A small network was shown many inputs. Here are its activations along a few directions, one row for each input.
Each table varies a few parts of the input and shows all the possible inputs, shuffled.
Descriptions start from the smaller parts, as in this example, which fits no table here: one of 5 places around a ring, together with either a single point or (one of 2 separate values, together with one of 4 places along a line) or one of 9 places around a ring.
Shared parts are said once, and a part with two or three values counts as separate values.

Other details of the inputs shift rows strongly along three fixed directions, in all tables alike. That doesn't count.
To show where, the next rows are all for the same input, with only those details redrawn:
[  5  -9   0  -6  25 -56   4 -10   3  10   3  22]
[ -2  16  11  28 -15  43  11   6  32 -16 -17  -4]
[ -3  43  26  11  18  -2  -5  18  10 -18   9  44]
[ -6  -3  -8   4 -22  24  -8  -8  15  -3   1 -38]
[ -9  45  21  -1  10   2 -21  16   0 -18  24  25]
[  0 -22 -14   7 -17   8   6 -16  20   5 -11 -36]
[ -7  -5 -14 -32   7 -46 -34 -14 -21  12  37 -21]
[ -8  20   5  15 -22  45  -7   5  21 -16   0 -21]

Table:
row 1: [ 26 -17  -2 -18  27 -39  11  -2 -27  12  -7  29]
row 2: [-15  32   8 -32  -3  -8 -60   2 -31 -10  67 -17]
row 3: [ -6 -26 -22  -2 -10  20  16  -7   9  12 -13 -31]
row 4: [-25  44  10  -8   5   2 -29  23 -33  -5  27  18]
row 5: [ 13  -5   9  22   7  37  41   4  29 -17 -39   3]
row 6: [ 11 -70 -35   0 -37 -40  -9 -38   5  36 -17 -37]
row 7: [  2 -40 -17   1   5   1  26 -11  -8  15 -40 -22]
row 8: [ -2  10   7  10   0  57  17  14  17 -17 -26   0]
row 9: [  6 -11  -9   4 -34  30 -12  -5  -2   2  -5 -26]
row 10: [-22 -15 -30 -24 -28  19 -29  -9 -10  13  24 -62]
row 11: [ 12 -42 -12   7  -2  -4  33 -19  13   9 -11 -25]
row 12: [  7  -5  14  36  -7  29  36   0  35 -12 -21   8]
row 13: [ -7  18  -1  -8 -14  50  -5  10  -1 -17  14 -36]
row 14: [ 10 -30  -9  -2  29 -68  28 -16   8  18  -8  22]
row 15: [ 21 -37  -6   2  11 -68  10 -17  -2  24 -17  37]
row 16: [-21  33  -4 -51  11   0 -49  16 -45  -3  56 -14]
row 17: [  6 -10  -4 -12  31 -49  18  -5  -6   9   6  21]
row 18: [ 24  25  20   7  23  -6  29  15  -2  -9 -15  56]
row 19: [ 14  20  24  20  10 -13   7  14   5  -7 -13  66]
row 20: [  9  31  33   2  29  13   7  17  -2 -28   8  40]
row 21: [ -6  -2  -8   5 -22  26  -8  -7  15  -4   1 -37]
row 22: [-10  31   7 -43   8   0 -46   9 -43 -13  68 -20]
row 23: [ -5 -40 -27 -27  25 -73   6 -16 -39  37   2  -4]
row 24: [  0 -11  -8  12 -45  22 -22  -8   7   4  -4 -21]
row 25: [  5   9  11  33 -36  42  -1   7  22 -10 -22  11]
row 26: [  2   8  17  22  28 -18  25  10  25   1 -28  60]
row 27: [ -6 -26 -17   1 -10  20  19  -3 -11  13 -25 -35]
row 28: [-14  40  24  18  14   3  -5  24  -8  -8  -7  47]
Describe the family of inputs behind these rows. -> either one of 2 separate values or one of 6 places along a line or (one of 4 places along a line, together with one of 5 places along a line)
Which other rows does row 7 become when the place on the line of 4 takes its other values? List them by row number. -> row 5, row 8, row 20
Start at row 26 and move only the place on the line of 5, one step at a time. The first step leads to row 10. Which rows follow, in order? -> row 3, row 16, row 8

Table:
row 29: [-11  29   8 -14  -4   7 -34   6  -9 -10  36  -7]
row 30: [ -5 -10 -16 -13 -19  11 -19  -7 -17   8   7 -35]
row 31: [  2 -26  -8   1  10 -58   4 -13   0  24  -9  24]
row 32: [ 10 -14   9  23  26 -59  33  -5  26  12 -29  57]
row 33: [  3 -20 -15   2 -39  31 -11 -17  12  -1   4 -50]
row 34: [ 10 -42 -28 -43  24 -50  -1 -22 -22  20  15 -28]
row 35: [ -9   0  -8 -21  15 -40 -15  -5 -16  10  19  -2]
row 36: [-13  -3 -18 -45   0 -18 -43 -13 -32   8  47 -51]
row 37: [  8  -9  17  42  29  -1  70   9  25   2 -52  52]
row 38: [ 11 -10   3   5   5   9  29   1  -4   0 -12   2]
row 39: [  2  34  25  18  19  15  13  23   0 -16 -16  51]
row 40: [ -8 -22 -20  -1 -19   6  -3 -12   8   9  -4 -43]
row 41: [ -8  10   4  -5  10 -25 -13   5 -11   6   9  23]
row 42: [ 18  -8  19  50   9  -4  50   0  53  -4 -47  49]
row 43: [-11  34   4 -22  10  29 -20  15 -10 -16  28 -15]
row 44: [ 18 -24   2  33 -26  23  29  -7  33   1 -40   3]
row 45: [ -4   4  -6 -24   9 -24 -25   0 -32   7  20   0]
row 46: [-14  35  16  19 -15  39 -11  20   9 -14  -1  17]
row 47: [ -5 -22 -21 -27  22 -32   6 -10 -10  17   2 -19]
row 48: [-17  18   2  12 -24  59  -8  14   5 -13  -6 -24]
row 49: [ 13 -26  -1  22   9 -23  29 -12  30   8 -26  14]
row 50: [  4 -17  -8  25 -34  40  13  -5  20   2 -31 -22]
row 51: [ -4 -12 -12  -3 -23   7 -16 -14   9   5  12 -38]
row 52: [-22  24  -2  -6 -13  42 -10  11 -12 -12  24 -38]
row 53: [ 11 -28 -12   9 -30  16   3 -15  11   8 -15 -28]
row 54: [ -5  38  22  14   5  36   0  19  14 -24   3  15]
row 55: [-13  29  10  24 -27  51 -12  18  14 -15  -4   2]
row 56: [ -2  47  26 -10  16   8 -20  20 -13 -25  30  32]
row 57: [ -4  -4  -2  -3  12 -37   1  -4   2   8   1  14]
row 58: [  0  22  14  -3  27 -14   9  16 -24  -4   7  38]
row 59: [  7  30  22 -21  39 -40 -13  15 -30  -7  23  55]
row 60: [-10   2  -5   3 -14   5  -9  -3   7   1   4 -14]
row 61: [  9 -25  -5  -7  26 -53  14 -15   4  15  -4  11]
row 62: [-2 22  9  9 -8 23 -7 12 -3 -9 -3 13]
row 63: [ 13 -11   3   6   0 -10   7  -3   3   2 -11  13]
row 64: [  7  40  32  25   1  29   7  19  20 -27  -3  45]
row 65: [ 12 -13   0 -26  40 -69   0  -9 -21   8  17  28]
row 66: [-6 22 17 10 20 -9  6 15  0 -4 -7 45]
row 67: [  7 -14  -5  18 -34  33   2 -12  24  -5  -9 -27]
row 68: [  7 -15  -5  14 -27  36   7  -9  20  -7 -11 -31]
row 69: [ 12 -49 -22   8 -14 -26  15 -23   8  25 -28 -14]
row 70: [  2  10   3  -5  -8  14 -14   0  -3 -10  16 -10]
row 71: [  1 -25 -11  10  -3 -27  11 -13  17  13 -15  -3]
row 72: [ 11 -12   3  25  -7  -7  18  -5  17   8 -30  27]
row 73: [-17  18   2  14 -29  56 -12  12   7 -11  -4 -22]
row 74: [-10  33  12 -27  49 -39  -9  21 -29   0  19  54]
row 75: [  4 -11   9  33  13  10  45   5  26   1 -49  29]
row 76: [ -5  -8 -16 -33  -7   3 -19  -8 -31   1  40 -52]
row 77: [ 14 -46 -20 -11  -7 -22   7 -22  -6  19 -12 -28]
row 78: [-18  63  28  -8  24   5 -22  28 -15 -23  29  39]
row 79: [ -6  24   3 -21 -10  19 -36   6 -18 -15  38 -20]
row 80: [-17  41  -1 -40   5  19 -45  19 -44  -9  42 -11]
row 81: [ -1  27  18  -5  38 -22   9  14 -12  -9  22  33]
row 82: [ 15 -56 -30 -35   5 -80 -16 -31 -27  35  15 -21]
row 83: [ -8  -3  -5  -8  10 -18  -2  -3  -3   5   4  -5]
row 84: [ 12 -48 -25  -9 -21  -6   1 -23  -2  18 -10 -46]
row 85: [ -2  15   6  18 -21  41  -3  11   7 -10 -12   1]
row 86: [ 16 -44 -13  23 -27  39  36 -15  26   5 -46 -39]
row 87: [ -9  14   0   3 -24  45 -16   3  10 -13  12 -36]
row 88: [  8  -9  -6 -17   8   7   8   3  -9   1  -5  -9]
The inputs of row 33 and row 69 match in every part but one. If row 76 is changed in the same way as row 33 into row 69, which row does it become? -> row 58
The inputs of row 60 and row 82 match in every part but one. If row 57 is changed in the same way as row 60 into row 82, which row does it become? -> row 63
Describe the family of inputs behind these rows. -> one of 6 places around a ring, together with either one of 2 separate values or one of 8 places along a line
Which other rows does row 44 become when the place on the ring of 6 takes its other values? List them by row number. -> row 31, row 32, row 42, row 67, row 72
List by row number the other rows that have the place on the ring of 6 in common with row 66. -> row 31, row 37, row 41, row 46, row 48, row 55, row 73, row 74, row 75

Table:
row 89: [-14   4   8 -24   3 -42 -41  -2 -46   7  33  13]
row 90: [-15 -45 -32 -13  10 -12   8 -31  19  13 -16 -67]
row 91: [-18  21  17  -2 -23  27 -41   5  -3 -17  42 -28]
row 92: [-13  12  11  11  49 -51  26   8  -9   2  -1  42]
row 93: [-15  -1   1  11 -40  37 -25  -1  -8 -14  18 -41]
row 94: [ 11   0  -2  -7 -22  31 -32 -17  12 -16  10 -43]
row 95: [  8  39  29   3  14  47  23  25   9 -29  17  14]
row 96: [ -8  22  -7 -28  -3 -47 -34   2 -41  15  30  11]
row 97: [ 14  20  15   1  13  56  28  12  29 -33 -14   0]
row 98: [ 13 -47 -29 -16 -11   9  29 -17 -13   8   1 -60]
row 99: [-19 -39 -32 -23  17 -31  -7 -13 -25  32 -18 -39]
row 100: [ 14 -24  -9   0  32 -54  28 -12  39  13 -17  52]
row 101: [ 10 -15 -11 -47  28 -46   3  -4 -52  15  25   3]
row 102: [ 20 -54 -23   7 -27 -15   4 -35  -6  16  -5 -50]
row 103: [ 18 -14   5  16  22 -67  36 -10  27  17 -17  38]
row 104: [-39  41   2 -20   6  13 -33  13 -42  -3  33 -16]
row 105: [ 19  -4  14  37 -21  36  22  -6   9  -6 -36  12]
row 106: [ -9  30  29  19  -7  41 -19  28  -2 -20 -19  36]
row 107: [ 12  13   9   3   5  63  25  28  -1 -17 -31  11]
row 108: [-12  -7   9  34  15  16  45  -1  38  -1 -27 -11]
row 109: [ -3  23   9  -3  21 -34   5  17 -11  10  11  78]
row 110: [ -9  39  12  23 -12  35   6  26  14 -16  14  40]
row 111: [  6  44  19  -6  28 -40 -12  11  16 -15   7  55]
row 112: [ 29 -40  -3  24  -7   5  23 -13  11  12 -59  10]
row 113: [-19  29 -13 -33 -13  17 -54  23 -30   7  35   8]
row 114: [ -9  14 -17  -7 -41  40 -33  10  -9   4  -9 -37]
row 115: [  0   5  22  25  -3  28   4   1  41 -27 -23  11]
row 116: [ 15 -26  -5   6 -28  15  -8 -24  11   4   8 -51]
row 117: [ -6  -6 -13 -29   9 -50 -20  -6  -6  22  50   8]
row 118: [ 17 -33 -14  35 -13 -25  47 -14  28  14 -42   2]
Describe the family of inputs behind these rows. -> one of 5 places along a line, together with either one of 2 separate values or one of 4 places along a line
The inputs of row 117 and row 109 match in every part but the place on the line of 5. If row 91 is changed in the same way as row 117 into row 109, which row does it become? -> row 89
Start at row 113 and move only the place on the line of 4, one step at a time. The first step leads to row 114. Which rows follow, in order? -> row 106, row 112
Which other rows does row 99 become when the choice among 2 separate values takes its other values? List them by row number. -> row 107
Start at row 94 and move only the place on the line of 4, one step at a time. The first step leads to row 115. Which rows follow, in order? -> row 111, row 100
